Each row below holds a small network's activations on one input, seen along a few directions.
In each table, some parts of the input vary, and every possible input appears once, in random order.
Descriptions start from the smaller parts, as in this example, which fits no table here: one of 3 separate values, together with either a single point or one of 9 places around a ring or (one of 4 places along a line, together with one of 8 places around a ring).
Shared parts are said once, and a part with two or three values counts as separate values.
In the rows, 128 means zero.

Other details of the inputs vary at random and push rows far along two fixed directions, the same in every table; ignore that.

Table:
R1: [151 142 129 124 124 130 110 147  98 133 111 139 152]
R2: [128 118  35 157 112 132 159 111 123 144 210  42  32]
R3: [ 90  86 163  97 147 153 167  77 198 139 122 149 121]
R4: [142 141 127 141 123 135 109 135 103 134 108 127 157]
R5: [132 145 139 137 113 139 113 132 110 135 115 123 152]
R6: [137 139 123 145 132 129 104 145 109 123 113 125 154]
R7: [146 134 126 129 134 120 106 153 106 122 118 142 146]
R8: [141 141 127 126 128 119 103 155 108 114 113 138 146]
R9: [102  77 149 101 171 151 157  79 198 139 109 154 119]
R10: [131 140 127 143 127 124 101 142 113 115 109 127 153]
R11: [127 142 135 140 117 114 110 139 118 112 118 121 150]
R12: [129 145 129 144 123 119 104 147 114 112 117 121 151]
R13: [124 142  65 188 140  93 195 151 122 145 179  98  17]
R14: [ 85  84 167  96 154 138 160  76 199 124 122 151 122]
R15: [137 141 139 124 116 107 109 150 112 110 122 135 147]
R16: [148 144 136 124 121 134 116 142 104 132 117 138 148]
R17: [142 145 141 123 113 131 113 143 103 133 120 137 147]
R18: [102  82 159  99 160 161 166  75 194 142 112 152 123]
R19: [150 139 127 126 131 124 105 146 106 129 112 140 147]
R20: [123 148  73 183 122 106 204 138 117 162 186  97  23]
R21: [133 147 142 124 106 116 114 142 106 119 130 135 147]
R22: [153 116 105  79  98 144  73 127 108 111 157  95 149]
R23: [132 148 141 123 114 111 112 146 106 116 128 134 144]
R24: [ 88  86 166  99 145 142 160  75 195 126 124 152 125]
Each input here is: one of 2 separate values, together with either a single point or one of 11 places around a ring.
Changing only the choice among 2 separate values turns R10 into R8. The same change can be made to R12. Which row results? -> R13

Table:
R25: [122 143 133 140 116 138 122 127 122 127 126 108 143]
R26: [118 137  86 178 130 105 197 140 128 149 173 109  37]
R27: [129 143 137 129 125 122 130 144 118 125 124 130 131]
R28: [113 139  81 190 124 112 191 110 127 155 178  86  47]
R29: [135 131 120 126 120 121 116 133 121 119 127 117 128]
R30: [129 136 130 140 125 121 124 143 122 119 124 134 136]
R31: [134 139 127 137 129 132 122 135 112 139 123 135 129]
R32: [138 126 119 129 127 124 113 128 115 125 130 122 140]
R33: [138 135 129 137 124 134 125 141 116 133 123 136 138]
R34: [134 139 131 116 119 126 117 142 118 120 132 122 136]
R35: [138 126 117 125 123 128 113 132 120 125 122 117 134]
R36: [118 103 139 120 152 130 144 103 156 133 118 145 128]
R37: [133 138 130 139 129 114 123 132 117 121 123 132 137]
R38: [112 109 142  99 134 131 136 111 154 127 136 141 118]
R39: [115 105 137 104 146 137 138 112 163 121 129 131 120]
R40: [118 101 138 105 143 128 136 102 159 120 131 138 125]
R41: [132 130 123 130 120 123 117 140 122 116 136 123 132]
R42: [126 143 136 131 122 118 123 140 113 127 126 137 131]
R43: [116 141 134 140 113 134 115 120 120 129 129 117 141]
R44: [139 140 128 132 131 137 125 140 116 135 118 130 136]
R45: [136 131 117 126 130 133 114 138 119 125 127 115 135]
R46: [136 134 128 118 113 120 119 136 118 123 129 123 130]
R47: [125 139 134 136 107 133 118 120 122 127 119 112 145]
R48: [136 133 120 123 123 136 112 132 112 133 133 127 131]
R49: [120 137 133 145 107 134 123 129 123 126 132 116 145]
R50: [133 140 135 128 118 117 127 139 117 126 119 131 131]
R51: [125 140 128 141 129 119 120 137 118 123 125 132 128]
R52: [115 107 139 116 154 140 144 114 161 132 114 140 126]
R53: [119 105 145  97 135 127 140 105 155 125 135 142 126]
R54: [117  95 132 110 143 140 138 111 161 127 130 136 124]
R55: [140 129 119 126 119 136 120 137 116 130 135 127 134]
R56: [143 130 120 119 119 135 117 131 115 131 124 122 133]
R57: [128 136 125 141 132 126 116 136 117 131 119 133 135]
R58: [136 134 122 139 128 124 122 135 120 130 113 126 133]
R59: [129 141 131 135 132 124 123 142 122 120 119 127 135]
R60: [142 136 127 133 124 130 124 134 115 136 115 130 133]
R61: [112  99 130 110 147 139 133 105 157 131 131 135 117]
R62: [127 133 124 126 124 123 109 133 119 119 133 125 131]
R63: [132 137 128 135 125 118 123 136 122 121 116 128 132]
R64: [123 105 131 102 146 150 143 110 156 135 129 133 118]
R65: [116 111 154 107 140 124 146 109 153 128 122 152 129]
R66: [132 131 125 143 129 127 123 141 121 127 121 132 138]
R67: [116 105 144 100 130 132 140 117 158 123 136 142 124]
R68: [144 130 122 122 123 131 117 127 111 131 132 127 138]
R69: [142 136 129 135 129 127 125 130 111 136 122 135 138]
Changing only one part turns R27 into R26. The same change can be made to R39. Which row results? -> R41
Describe the family of inputs behind these rows. -> one of 5 separate values, together with either a single point or (one of 2 separate values, together with one of 4 places along a line)
Which other rows agree with R48 in the choice among 5 separate values? List them by row number. -> R31, R38, R42, R43, R51, R57, R61, R62
Change only the choice among 5 separate values in R67. List by row number the other rows that result. -> R34, R38, R46, R53
Change only the place on the line of 4 in R50. List by row number the other rows that result. -> R58, R60, R63
Which other rows agree with R40 in the choice among 5 separate values? List them by row number. -> R28, R32, R36, R37, R53, R65, R68, R69

Table:
R70: [125 119 129 115 136 126 139 121 137 132 139 133 111]
R71: [116 118 130 131 131 122 136 120 147 124 137 129 116]
R72: [132 155 118 154 111 119 109 145  99 120 132 112 142]
R73: [116 124 135 123 125 130 142 115 136 133 135 133 114]
R74: [123 119 126 119 140 126 138 127 144 125 133 125 111]
R75: [120 122 134 122 126 126 139 118 140 133 138 133 113]
R76: [148 150 112 135 116 125 107 146  92 129 132 123 134]
R77: [131 118 120 118 135 138 141 124 140 132 133 132 114]
R78: [119 124 131 130 130 128 143 110 141 129 131 126 120]
R79: [126 115 197  64 114 155  72 120 140 102  80 167 225]
R80: [122 119 130 126 133 137 141 112 136 140 132 127 119]
R81: [119 125 133 125 127 137 146 118 142 132 133 127 121]
R82: [118 124 134 146 149 120 147 129 142 131 120 147 117]
R83: [111 119 131 132 129 126 138 118 142 123 134 129 117]
R84: [119 119 127 130 137 137 139 118 142 131 125 119 119]
R85: [117 119 126 119 134 123 141 127 144 126 131 125 115]
R86: [124 125 141 132 142 129 153 131 140 137 116 150 120]
R87: [124 114 117 125 142 131 133 119 142 125 133 132 115]
R88: [127 114 124 128 135 130 138 112 139 136 127 126 120]
R89: [122 118 128 116 129 128 146 127 141 131 136 131 116]
R90: [129 117 128 115 137 131 137 121 134 134 137 134 113]
R91: [122 117 126 119 131 118 143 119 140 127 134 130 116]
R92: [121 112 117 130 140 131 134 119 143 131 132 128 115]
R93: [136 153 116 156 114 121 108 145 100 124 133 111 143]
R94: [137 147 114 155 116 123 109 143  97 124 130 110 141]
R95: [124 118 129 127 131 141 145 118 140 136 131 125 121]
R96: [142 155 117 151 110 119 112 140  97 128 130 111 142]
R97: [131 116 128 115 135 135 139 127 138 130 135 132 115]
R98: [121 115 125 123 141 123 136 124 143 123 138 129 114]
R99: [140 145 110 152 117 122 105 145  97 126 128 113 141]
R100: [133 108 187  60 126 156  64 115 138 112  78 171 224]
R101: [122 121 134 122 124 131 142 123 144 130 136 131 115]
R102: [121 116 123 127 138 136 135 119 143 134 124 122 118]
R103: [144 149 117 143 113 126 106 144  90 136 128 117 141]
R104: [120 129 137 138 146 124 146 133 141 131 111 143 118]
R105: [144 145 112 143 120 118 103 154  95 118 134 118 136]
R106: [125 116 124 119 141 131 135 127 142 126 130 126 112]
R107: [117 125 129 131 134 134 138 118 146 131 128 121 121]
R108: [143 152 121 145 106 111 110 145  99 121 132 117 136]
R109: [116 126 134 125 129 132 143 112 138 135 135 129 117]
R110: [149 147 111 143 113 120 105 145  94 128 126 117 139]
R111: [123 116 120 124 138 135 134 123 144 132 125 125 115]
R112: [113 122 133 126 129 131 139 121 144 125 128 126 116]
R113: [120 124 132 127 132 134 141 112 140 140 135 128 120]
R114: [151 147 114 139 116 115 107 149  92 121 132 118 135]
R115: [144 150 115 151 112 121 113 140  93 128 127 110 140]
R116: [148 148 118 136 115 112 108 148  95 120 132 119 137]
R117: [128 115 123 121 133 140 140 123 141 137 130 131 117]
R118: [125 118 118 121 141 134 137 123 144 128 128 127 110]
R119: [116 115 125 123 135 120 139 124 142 123 136 130 119]
R120: [138 153 122 146 104 115 112 142  95 121 130 117 137]
R121: [134 107 188  66 124 160  71 118 141 111  78 163 226]
R122: [143 162 128 154 122 113 120 156  88 135 117 138 137]
R123: [120 119 129 115 131 123 143 121 137 134 138 133 114]
R124: [122 123 130 128 130 138 145 118 143 137 135 125 120]
R125: [117 121 132 126 130 126 138 123 148 126 131 125 113]
R126: [152 149 109 140 116 119 107 146  94 123 128 119 136]
R127: [128 118 129 115 134 131 141 128 140 129 137 131 115]
R128: [147 161 123 161 121 106 121 157  91 130 115 133 138]
R129: [113 126 131 129 133 133 141 118 145 127 128 122 118]
Changing only one part turns R110 into R117. The same change can be made to R128. Which row results? -> R86
Changing only one part turns R112 into R83. The same change can be made to R106. Which row results? -> R105
Describe the family of inputs behind these rows. -> one of 5 places around a ring, together with either a single point or one of 11 places around a ring
Change only the place on the ring of 5 in R93. List by row number the other rows that result. -> R96, R107, R113, R124
Change only the place on the ring of 11 in R76. List by row number the other rows that result. -> R70, R73, R75, R80, R90, R100, R103, R109, R113, R123
